A small network was trained on made-up records. Each row is its average activation on records with the value named, seen along a few directions.
Values that are neighbours, or in one group, have similar rows; names and order tell nothing.
(in the rows, 500 means zero)
Random noise pushes rows far along 2 fixed directions. That doesn't count. These rows show it; they differ only by the noise:
[584 328 687 383 665 473 402 472 586 564 601 426 417 619 491 313 492]
[540 447 700 339 443 585 456 431 529 525 418 484 464 541 451 444 623]
[307 314 450 676 510 267 571 574 536 584 595 322 510 581 401 489 596]
[558 346 673 396 619 477 422 473 573 560 571 428 431 604 479 345 520]


MAZ, 21 values:
mabuv: [522 399 585 508 692 387 409 513 574 557 654 377 379 701 523 301 498]
fen: [197 618 382 727 191 447 634 531 510 553 384 419 684 439 394 528 617]
bofo: [872 638 692 240 718 716 276 425 622 520 624 629 460 550 711 229 226]
fuv: [671 529 425 567 725 449 413 572 607 469 675 521 495 485 614 449 220]
ded: [472 395 479 482 620 467 472 478 399 485 545 476 423 510 464 546 564]
fov: [871 580 633 143 626 778 396 377 485 398 388 753 438 395 603 531 398]
dapek: [470 310 346 577 657 353 516 587 421 501 632 424 475 572 489 602 511]
fimi: [687 689 662 315 426 745 392 487 552 467 474 592 583 467 624 371 401]
kop: [889 690 688 223 648 741 354 440 587 496 532 635 454 473 669 321 268]
zezi: [413 441 553 533 392 466 551 495 483 483 431 472 414 544 387 582 639]
volud: [401 515 492 579 424 552 516 535 532 529 486 467 534 583 460 266 519]
gabu: [497 435 319 629 625 359 572 516 425 466 528 500 428 442 503 692 395]
fube: [699 630 512 393 476 641 497 460 538 440 402 727 479 351 588 566 371]
funak: [456 492 637 384 434 585 439 446 438 524 424 465 497 516 416 484 673]
zov: [201 408 181 770 371 300 701 613 354 465 462 471 553 347 387 877 574]
nopa: [635 593 425 418 524 571 477 434 447 439 465 649 483 397 561 622 384]
bube: [444 553 418 685 518 429 520 571 567 503 637 392 579 516 604 351 388]
tepup: [592 414 489 387 646 475 479 459 430 450 486 524 428 526 537 625 462]
vofet: [348 496 541 558 386 509 521 526 538 504 457 503 546 561 465 353 611]
vazo: [442 668 539 522 424 582 490 429 583 517 432 475 582 437 550 392 491]
rebeb: [810 499 864  23 549 797 335 320 431 467 410 692 369 562 508 426 534]
MAZ is arranged as a ring.
Question: A walk along MAZ starts at nopa and steps to its neighbour fov. Put mabuv, dapek, kop, volud, gabu, tepup, vofet in the order it reaches them.
Answer: gabu, tepup, dapek, mabuv, vofet, volud, kop
Question: Name the neighbours of rebeb, in listed order.
Answer: ded, zezi
Question: Name the neighbours of bube, in listed order.
Answer: fimi, vazo

DULA, 21 values:
lar: [607 730 532 448 300 677 505 505 539 491 359 593 616 391 471 465 502]
vumi: [412 355 509 477 547 373 483 509 475 530 611 352 458 608 433 443 603]
reg: [460 534 271 608 440 415 596 536 338 475 406 538 507 405 463 755 490]
paz: [462 400 614 385 504 562 440 387 557 501 438 450 451 565 490 387 645]
lugi: [295 595 526 617 292 513 539 530 511 560 464 424 611 518 412 423 634]
silu: [505 301 386 590 709 270 534 561 450 554 641 417 446 566 440 577 502]
vogu: [587 325 678 375 747 538 405 411 535 476 543 510 297 656 515 368 545]
lem: [415 352 252 736 647 241 619 600 440 461 583 443 483 430 449 652 490]
teran: [517 707 445 546 396 623 523 462 514 454 447 542 563 412 573 531 447]
fuba: [582 444 514 354 556 556 470 521 424 501 484 561 451 417 454 677 507]
ver: [329 357 465 584 421 364 577 552 344 463 452 479 487 484 434 700 631]
zador: [508 552 291 646 565 444 592 541 474 452 558 558 534 431 531 609 351]
tufab: [376 475 537 522 492 386 542 556 587 590 653 360 473 675 447 338 532]
mubef: [776 699 667 232 516 806 383 418 525 437 391 711 481 397 680 390 330]
rutug: [357 510 674 453 274 584 518 431 475 502 355 466 550 558 439 483 727]
goki: [259 537 375 809 406 230 626 625 658 562 630 310 574 538 405 474 541]
tefov: [402 518 290 700 523 382 551 621 488 521 546 498 644 415 549 605 340]
beter: [701 706 670 325 449 735 409 405 619 453 382 574 556 467 563 319 432]
vapip: [575 144 530 496 884 404 366 489 484 567 723 413 296 666 567 314 395]
timim: [548 559 409 505 382 516 582 511 439 460 425 639 563 375 510 749 454]
nug: [453 527 481 604 491 419 434 540 620 569 630 426 544 569 588 349 398]
DULA is arranged as a ring.
Question: A walk along DULA starts at mubef and steps to its neighbour tefov. Put paz, lugi, lem, ver, rutug, timim, nug in the order it reaches them.
Answer: timim, lem, ver, paz, rutug, lugi, nug
Question: Name the neighbours of vogu, in listed order.
Answer: vumi, vapip
Question: Name the neighbours of lar, in listed order.
Answer: teran, beter
